A small network was shown many inputs. Here are its activations along a few directions, one row for each input.
In each table, some parts of the input vary, and every possible input appears once, in random order.
Descriptions start from the smaller parts, as in this example, which fits no table here: one of 4 places along a line, together with either a single point or one of 11 places around a ring or (one of 3 separate values, together with one of 5 places around a ring).
Shared parts are said once, and a part with two or three values counts as separate values.
(in the rows, 128 means zero)

Other details of the inputs shift rows strongly along two fixed directions, in all tables alike. That doesn't count.

A family of inputs:
x1: [107 162 142 195 179  89 142 148 107 135  29 201 142  76 110]
x2: [114 171 119 108  97 101 155 152 160 168 158 155 121 194 136]
x3: [164  76 113  71  83 207 111  85 123  70 194  33 140 175 155]
x4: [155  94 156 141 145 122 124  58  32 105 118  74 165  55  94]
x5: [102 158 134 171 129 105 126 157 106 122   7 194 115  66 107]
x6: [ 96 101 129 167 120 104 135 159 118 134  41 229 110  36 105]
x7: [101 165 105 165 147  64 169 154  73 151  57 192 152  61  96]
x8: [105 123 129 154 166  82 137 165 124 166  70 215 108  11  98]
x9: [108 172 117 113 131 108 126 176 193 152 146 124  91 176 143]
x10: [127 167  84  98 125 110 135 194 167 149 164 139 109 167 151]
x11: [105 158 119 145 133 115 131 155 194 142 138 146 126 206 156]
x12: [147  84 139  93  87 206  96  71 147  82 174  22 122 183 142]
x13: [125 144 109 109  78 109 105 182 167 120 125 157 109 190 163]
x14: [164  85 133 152 177 158 140  33  62  95 100 102 157  74  86]
x15: [171  84 113 104 127 197 119  74 122  90 222  40 165 187 155]
x16: [169  77 129  70  83 206 114  69 134  86 181  45 123 187 134]
x17: [170  97 130 117 175 153 134  52  63 106 111  76 125  45  75]
x18: [117 179 136 111 128 120 119 191 179 155 148 131  94 170 153]
x19: [131 149 113 137 125  98 115 171 166 136 152 163 134 203 166]
x20: [134 162 110 103 124  91 110 193 166 149 161 139 100 173 154]
x21: [101 183 152 124  99 109 137 172 161 164 152 137 125 185 156]
x22: [104 116 130 134 119 129 123 168 195 155 178 193 129 172 158]
x23: [126  57 171 138 142 154 130  51  53 130 140 103 156  24  92]
x24: [131 106 161 152 152 138 140  41  59 109 106  61 154  57  86]
Each input here is: one of 4 separate values, together with either a single point or one of 5 places around a ring.
The inputs of x23 and x6 match in every part but the choice among 4 separate values. If x7 is changed in the same way as x23 into x6, which row does it become? -> x3
List by row number the other rows that have the choice among 4 separate values in common with x14. -> x1, x11, x15, x19, x22
Which other rows does x3 become when the place on the ring of 5 takes its other values? List them by row number. -> x5, x12, x13, x16

A family of inputs:
x25: [158 136 143 153 195 114 121  99  65 125 115  97 144  66 101]
x26: [139  88 154 124 126 165  96  90 108  98 125  96 133  99 128]
x27: [154  70 130  99 119 197 112  89 128  84 186  62 137 139 142]
x28: [125 165 112 181 190  51 142 153  74 156  69 181 139  52  94]
x29: [119 160 116 136 161  97 154 140 103 129  98 125 141  95 123]
x30: [102 202 124 165 149  74 149 166 118 150  64 181 128 139 119]
x31: [135 115 128 124 120 124 135 125 122 121 117 153 121 115 124]
x32: [100 118 146 158 136 110 146 124 120 163 135 164 146  91 117]
x33: [140 146 125 105 120 151 128 100 141 125 184  54 123 207 136]
x34: [166 128 127 107 162 138 114  99 123 131 199  50 125 149 128]
x35: [146  82 138 111 122 146 116  91 105  98 135 113 135 108 124]
x36: [135  81 140 139 148 140 116  77  91  95  87 107 123  48  93]
x37: [ 77 160 133 168 155  67 157 169 155 182  80 226 113  84 107]
x38: [133  81 150 116 139 185 133  74 124 129 198  81 152 120 129]
x39: [156  89 158 126 126 182 111  76  95  97 129  78 130  92 120]
x40: [103 144 102 108  98 121 123 200 201 136 150 178 111 193 170]
x41: [122 162 116 159 156  93 143 125 140 132  92 141 134 153 121]
x42: [139 149 122 137 138 111 140 115 134 125 127 127 150 180 134]
x43: [145 143 134 118 143 116 145  87  69 123 119  96 146  94  96]
x44: [123 165 125 125 144 105 146 116 105 137 107 103 124 105  99]
x45: [152  73 142  92 109 186 103  86 144  93 193  46 117 153 137]
x46: [104 144 112  96  83 127 108 187 221 152 167 152  89 213 164]
x47: [126 109 124 153 121 126 133 129  97 129  83 155 130  74 107]
x48: [133 110 128 122 122 119 128 133 124 117 118 155 124 119 127]
x49: [117 139 115 120  79 125 126 175 175 147 157 156 111 183 159]
x50: [144 109 117 101 104 177 124 128 157 114 173 106 119 164 151]
x51: [ 91 205 108 155 130  48 157 185 117 168  75 191 131 113 112]
x52: [102 147 114 144  98  94 136 187 159 149 117 191 113 144 144]
x53: [ 93 166 124 150 118  96 125 202 163 159  66 219 105 126 136]
x54: [151  96 137 135 138 137 137  81  74 108  87 138 131  58  97]
x55: [114 113 126 150 118 108 127 148 118 121 100 163 130  98 125]
x56: [143 137 135 118 151 109 146 101  85 123 122  92 144 104 117]
x57: [114 145 134 100  82 138 108 197 213 137 184 141 105 230 185]
x58: [118 145 105  88  78 151 127 193 219 140 205 142 103 238 186]
x59: [103 134 112 120  82 115 113 181 179 150 148 167 115 178 159]
x60: [111 140 114 120 107  97 125 174 158 146 105 201 112 144 138]
x61: [125 108 128 135 134 107 124 117 101 117  77 175 130  73 109]
x62: [149  81 157 105 109 193  90  83 124 100 166  63 130 136 141]
x63: [114 198 105 111 105  90 145 183 175 162 154 161 119 243 153]
x64: [169 125 130 123 172 118 126  95  85 130 159  92 144 110 112]
x65: [108 185 108 135 109  94 140 168 152 155 148 142 131 210 146]
x66: [135  73 137 134 120 151 107  83  89 100 124 103 144  78 117]
x67: [164 129 115 107 160 149 118 111 123 127 201  64 141 154 139]
x68: [130  92 179 141 154 162 127  69  98 131 156  96 150  82 113]
x69: [154  79 137 110 123 168 116  82  98 108 133 101 134 103 114]
x70: [ 96 148 100 156 139  98 142 186 139 146  47 225 117  83 116]
x71: [138 142 116 129 147 144 141  98 101 112 136  90 148 146 118]
x72: [133  71 141 151 134 137 117  85  69  94  94 116 147  45 104]
x73: [133 155 117 102 129 139 139 120 121 127 164  81 141 152 128]
x74: [152  82 125 122 131 186 124  88 103 101 127  93 135  88 115]
x75: [ 96 151 110 140 121  95 131 183 167 155  72 200  95 117 120]
x76: [142 155 148  92 110 157 121 113 132 130 194  45 135 185 145]
x77: [115 137 138 177 153 104 136 144  89 132  11 199 122  30  90]
x78: [143  80 136  96 108 175  96  87 144 102 171  69 115 140 133]
x79: [127 123 124 158 145  98 147 130  82 131  31 200 125  38  86]
x80: [159 128 147 106 113 179 109  88 162 107 221  31 150 251 172]
x81: [132  88 122 127 133 162 116  99 107 104 113 119 136  84 118]
x82: [157  76 138 117 129 180 115  72 104 103 129  70 120  86 101]
x83: [144 131 118 138 149 147 137  90 125 105 140  89 159 165 135]
x84: [107 118 121 176 140  97 135 138  83 135  34 195 132  32  92]
x85: [150  93 136 117 121 168 121  83 117 107 133  86 112 103 113]
x86: [114 187 114  84 100 103 137 188 208 162 198  95 101 243 178]
x87: [142 138 154 129 156 127 134  95  83 115 121  64 146  93 120]
x88: [154  72 161  99 110 196  90  82 125  86 184  47 135 145 146]
x89: [133 133 134 132 143 113 140 105  81 125 131  76 151  99 122]
x90: [103 170 126 114  86 115 122 215 211 156 156 178  95 216 178]
x91: [102 162 110 113  93 106 130 202 212 154 144 175  82 197 159]
x92: [111 181 108 143 109  90 139 178 189 153 151 154 140 239 167]
x93: [102 129 147 167 169  79 161 121  93 162  69 214 142  39  88]
x94: [ 93 142 103 153 138  92 134 175 141 133  54 223 121  84 123]
The inputs of x42 and x41 match in every part but one. If x43 is changed in the same way as x42 into x41, which row does it become? -> x44
The inputs of x67 and x25 match in every part but one. If x71 is changed in the same way as x67 into x25, which row does it become? -> x30
What do these inputs look like to the network? -> one of 5 separate values, together with either a single point or one of 5 places along a line or one of 8 places around a ring
Which other rows does x89 become when the choice among 5 separate values takes its other values? List them by row number. -> x29, x56, x86, x87

A family of inputs:
x95: [149  76 135 118 117 176 113  82 106  98 149  89 140 113 127]
x96: [115 148 125 143 141 102 136 149 132 142 113 160 131 126 128]
x97: [120 106 126 143 132 121 130 131 111 126  94 166 130  75 114]
x98: [124 132 128 155 158 104 138 121 102 132  91 153 137  84 107]
x99: [113 158 119 119 112 113 137 169 173 154 156 154 120 188 151]
x100: [145  78 147 121 124 168 115  79 108 105 145  93 135 106 121]
x101: [155 101 134 117 134 164 126  75  96  98 143  64 140 120 118]
x102: [120 118 133 141 136 128 125 129 116 124  87 147 117  76 111]
x103: [124 113 133 146 133 125 128 118 111 118  81 158 128  87 113]
x104: [116 115 136 148 139 124 129 127 116 127  87 154 124  75 112]
x105: [126 136 128 150 154 112 135 119 100 124  89 143 140  94 111]
x106: [142 117 135 104 118 152 118 107 126 124 170  76 127 146 132]
x107: [114 160 123 122 112 110 130 173 172 151 157 151 122 187 155]
x108: [111 143 123 119  98 133 121 169 185 141 145 152 111 187 157]
x109: [119 135 133 154 148 104 139 118  98 133  89 148 138  85 105]
x110: [121 160 108 117 112 111 131 170 172 141 142 147 115 189 150]
x111: [145 121 136 111 118 157 119 109 134 118 174  81 137 169 144]
x112: [151 101 140 109 132 164 121  77  97 108 157  61 136 110 117]
x113: [142 114 131 107 121 151 122 112 141 128 184  88 130 160 141]
x114: [127 134 126 138 147 114 140 124 102 131  94 142 126  82 106]
x115: [116 160 118 140 127  95 136 161 134 137  95 161 121 136 130]
x116: [119 134 130 146 148 107 141 121 102 133  95 145 135  82 108]
x117: [138  88 132 112 106 164 114 111 136 116 169 108 132 143 141]
x118: [153 100 139 119 135 167 126  71  97 105 151  68 146 122 119]
x119: [129 139 126 149 148 109 135 125  98 118  79 140 133  90 111]
x120: [120 158 112 108 111 114 129 174 177 152 159 147 108 183 151]
x121: [120 121 128 148 136 126 127 125 114 114  73 148 122  85 112]
x122: [117 161 121 120 106 113 129 169 169 148 149 146 121 194 155]
x123: [150  77 130 115 115 174 112  86 105  92 142  86 135 112 126]
x124: [139 124 136  95  96 159 115 127 166 133 217  77 129 215 164]
x125: [115 147 124 139 141 101 135 152 133 144 115 158 127 120 128]
x126: [115 156 116 121 115 110 133 169 175 153 158 155 119 188 151]
x127: [127 135 127 140 153 111 132 127 101 129  95 140 128  81 110]
x128: [124 133 133 149 150 107 136 125 101 131  96 145 135  81 112]
x129: [113 162 116 139 127  94 137 158 136 138  94 159 122 137 127]
x130: [136 126 132  91  97 161 120 124 169 132 218  76 130 215 162]
x131: [142  96 137  94 101 167 108 116 149 117 174  93 116 153 142]
x132: [120 150 118 142 137 105 138 145 133 138 105 160 128 131 125]
x133: [115 147 122 137 135 104 143 149 133 146 113 159 125 120 125]
x134: [109 160 121 118 109 104 132 173 171 158 153 151 117 180 150]
x135: [127 138 122 148 153 108 134 124  99 118  80 140 134  91 110]
x136: [116 140 117 113  94 124 120 171 179 133 135 158 106 181 154]
x137: [150 101 143 121 132 162 121  70  94 106 150  63 147 122 118]
x138: [119 154 116 129 134 102 132 162 145 147 119 157 115 132 130]
x139: [127 135 131 142 144 110 133 127  98 131  92 140 126  81 108]
x140: [113 152 126 137 128  98 136 160 139 149 117 161 123 131 132]
x141: [155  99 138 122 141 163 120  73  98 105 152  67 146 121 120]
x142: [112 125 129 134 121 113 129 152 144 138 106 173 117 113 128]
x143: [115 165 112 116 107 110 134 169 169 141 139 143 117 188 150]
x144: [133  99 142 117 113 167 114 108 143 118 164  96 127 145 139]
x145: [155 100 143 112 135 164 116  82  97 107 158  62 136 109 121]
x146: [151  95 140 120 143 157 121  79 101 113 159  72 142 109 120]
x147: [116 124 117 128 116 117 126 160 139 134 107 174 115 109 128]
x148: [130 137 120 149 153 107 135 122 101 120  80 142 132  90 108]
x149: [123 138 128 148 146 112 140 115  99 125  87 141 139  93 108]
What do these inputs look like to the network? -> one of 5 places along a line, together with either one of 3 separate values or one of 8 places around a ring
The inputs of x131 and x103 match in every part but the place on the line of 5. If x102 is changed in the same way as x131 into x103, which row does it become? -> x108
Which other rows does x117 become when the choice among 3 separate values takes its other values? List them by row number. -> x100, x144
Start at x112 and move only the place on the line of 5, one step at a time. The first step leads to x116. Which rows follow, in order? -> x130, x149, x143
Start at x111 and move only the place on the ring of 8, one step at a time. The first step leads to x122. Which rows follow, in order? -> x137, x149, x118, x132, x141, x105
Which other rows does x136 become when the choice among 3 separate values takes its other values? List them by row number. -> x121, x123
